Small tables with named rows and columns. After each table, cells are looked up by row and column.

kiz
|  | tupoka | vevus | mag |
|---|---|---|---|
| sodo | 52 | 135 | 123 |
| nos | 75 | 216 | 120 |
| nas | 69 | 79 | 140 |
| gad | 126 | 220 | 114 |
| beraso | 57 | 96 | 137 |
| vak | 147 | 57 | 162 |

mag of nas = 140
tupoka of nos = 75
mag of gad = 114
tupoka of gad = 126
mag of nos = 120
tupoka of nas = 69
vevus of nos = 216

feri:
         foged  negeged  sadez     mel  dadire
rik      25598    53781  33720  -16787  -76311
gikudu  -21891   -13688  -5641   19869   74945
tel      47628    -1783  10659   41960   30927
tevuz    51997   -32828  -1918   68605   87269
pigo     51088   -16971   4915   55312   57389
tuzom     -660   -29310  -9363   40311   97342

What is the negeged of tuzom in feri? -29310
What is the sadez of gikudu in feri? -5641
What is the sadez of tevuz in feri? -1918
What is the foged of tevuz in feri? 51997
What is the negeged of tevuz in feri? -32828
What is the sadez of pigo in feri? 4915

guv:
	latevu	doz	mudur	sof	vutor	sasesig	sulu
kugata	199	118	118	116	139	119	117
sep	192	118	119	117	134	121	110
fes	121	118	118	120	114	99	32
sev	129	118	117	121	114	104	39
kulete	117	129	122	120	117	139	67
koveb	151	120	118	120	116	110	64
babeger	218	118	117	117	119	119	117
puf	188	118	118	118	126	113	92
tib	125	131	136	117	158	139	110
tulor	117	119	117	121	113	102	28
fipido	158	118	122	117	155	124	106
rekir	129	161	123	120	122	142	106

tib, latevu -> 125
rekir, sof -> 120
tulor, doz -> 119
kugata, sof -> 116
sep, vutor -> 134
fipido, sasesig -> 124
koveb, vutor -> 116
puf, vutor -> 126
sep, sasesig -> 121
sev, latevu -> 129
puf, latevu -> 188
tib, vutor -> 158
fipido, mudur -> 122
fipido, latevu -> 158
sep, sof -> 117
fes, sulu -> 32
puf, sof -> 118
kulete, latevu -> 117
kulete, sulu -> 67
Row with the largest vutor: tib

batav:
         gomeme  mume  pere
funulis      78   -51    66
tabapiz      66    19   -55
letu         78   -16   -78
maruden      78   -37    75
fula         50   -41   -29
kefuful      66     0   -70

tabapiz, mume: 19
kefuful, gomeme: 66
tabapiz, gomeme: 66
funulis, pere: 66
letu, pere: -78
funulis, mume: -51
Which row has the largest mume? tabapiz

Table lasike
|  | lizek | rezaro | ton | nidi | peboz | megobu | fil | lav | mozu | vob |
|---|---|---|---|---|---|---|---|---|---|---|
| fot | 75 | 50 | 68 | 83 | 120 | 86 | 60 | 85 | 71 | 84 |
| gorotad | 71 | 43 | 68 | 79 | 119 | 76 | 60 | 85 | 83 | 78 |
| mav | 75 | 37 | 44 | 83 | 197 | 88 | 18 | 105 | 63 | 84 |
| kefug | 106 | 151 | 68 | 94 | 36 | 107 | 58 | 85 | 29 | 98 |
| naganu | 75 | 89 | 97 | 73 | 7 | 67 | 118 | 59 | 92 | 70 |
| mubil | 75 | 87 | 95 | 70 | 17 | 61 | 120 | 58 | 98 | 66 |
| nonor | 105 | 139 | 68 | 99 | 64 | 118 | 32 | 93 | 17 | 108 |
| fem | 70 | 40 | 68 | 81 | 117 | 74 | 62 | 85 | 84 | 78 |
| tov | 75 | 87 | 68 | 83 | 64 | 88 | 60 | 85 | 63 | 84 |
| tutobo | 75 | 69 | 68 | 83 | 112 | 88 | 60 | 85 | 63 | 84 |
| ros | 75 | 87 | 68 | 83 | 88 | 88 | 60 | 85 | 63 | 84 |
| dil | 104 | 151 | 70 | 91 | 21 | 103 | 60 | 85 | 38 | 91 |
| mufefu | 100 | 153 | 74 | 88 | 13 | 99 | 60 | 85 | 43 | 90 |

vob of fem is 78
ton of naganu is 97
lizek of fot is 75
mozu of tov is 63
lav of kefug is 85
ton of mav is 44
vob of nonor is 108
vob of naganu is 70
Which row has the largest megobu? nonor

Table sov
        vepiv   tad  rupopa    baz    pas   pana  lage    pep   dova
gire    -68.1  67.7   -46.5   75.9   39.9  -31.5  31.4  -50.4   66.9
zumevi  -11.3  42.1    36.9  -35.7   32.1   25.9  67.9  -57.0  -53.1
loz      43.7  15.4   -12.7  -35.9  -28.1  -67.6  50.5   26.4  -65.9

pas of zumevi: 32.1
pep of loz: 26.4
dova of zumevi: -53.1
pas of loz: -28.1
lage of gire: 31.4
pep of gire: -50.4
lage of zumevi: 67.9
pana of gire: -31.5
vepiv of gire: -68.1
rupopa of zumevi: 36.9
lage of loz: 50.5
pas of gire: 39.9
pana of zumevi: 25.9
baz of gire: 75.9
baz of loz: -35.9
pep of zumevi: -57.0
dova of loz: -65.9
rupopa of gire: -46.5
Row with the largest lage: zumevi

golo
|  | notok | rugezi | semerum | ruteto | mokules | pok | bifupa |
|---|---|---|---|---|---|---|---|
| ropobiv | 6.9 | 8.0 | 6.2 | 6.5 | 7.6 | 6.3 | 6.4 |
| vuditav | 8.0 | 7.7 | 7.4 | 6.5 | 7.0 | 6.3 | 7.0 |
| mebu | 8.9 | 7.3 | 6.5 | 6.4 | 7.9 | 7.0 | 6.3 |
| fur | 7.6 | 6.2 | 6.5 | 5.8 | 8.1 | 5.1 | 8.0 |
| kasup | 9.7 | 5.6 | 6.9 | 6.9 | 7.8 | 6.1 | 8.9 |
| romozot | 7.0 | 7.8 | 6.0 | 5.5 | 6.5 | 6.7 | 5.2 |
| kur | 4.0 | 4.9 | 5.2 | 8.1 | 8.0 | 5.4 | 5.3 |
| paf | 7.1 | 6.8 | 4.9 | 8.2 | 7.6 | 7.5 | 6.9 |
| ninefor | 5.2 | 8.0 | 2.3 | 6.5 | 7.6 | 6.1 | 5.1 |
| sal | 8.0 | 9.3 | 4.6 | 8.5 | 4.4 | 7.8 | 7.2 |
| moze | 4.5 | 6.3 | 7.1 | 9.9 | 8.7 | 7.3 | 6.3 |
| sabit | 8.0 | 8.1 | 5.3 | 7.4 | 4.8 | 9.4 | 6.2 |
| vis | 7.8 | 6.1 | 8.3 | 9.2 | 5.7 | 6.3 | 7.2 |

ninefor, ruteto: 6.5
paf, semerum: 4.9
vuditav, mokules: 7.0
ninefor, semerum: 2.3
moze, semerum: 7.1
vis, notok: 7.8
paf, mokules: 7.6
ropobiv, bifupa: 6.4
sal, rugezi: 9.3
romozot, notok: 7.0
sabit, pok: 9.4
paf, rugezi: 6.8
vis, pok: 6.3
ninefor, mokules: 7.6
moze, bifupa: 6.3
ninefor, notok: 5.2

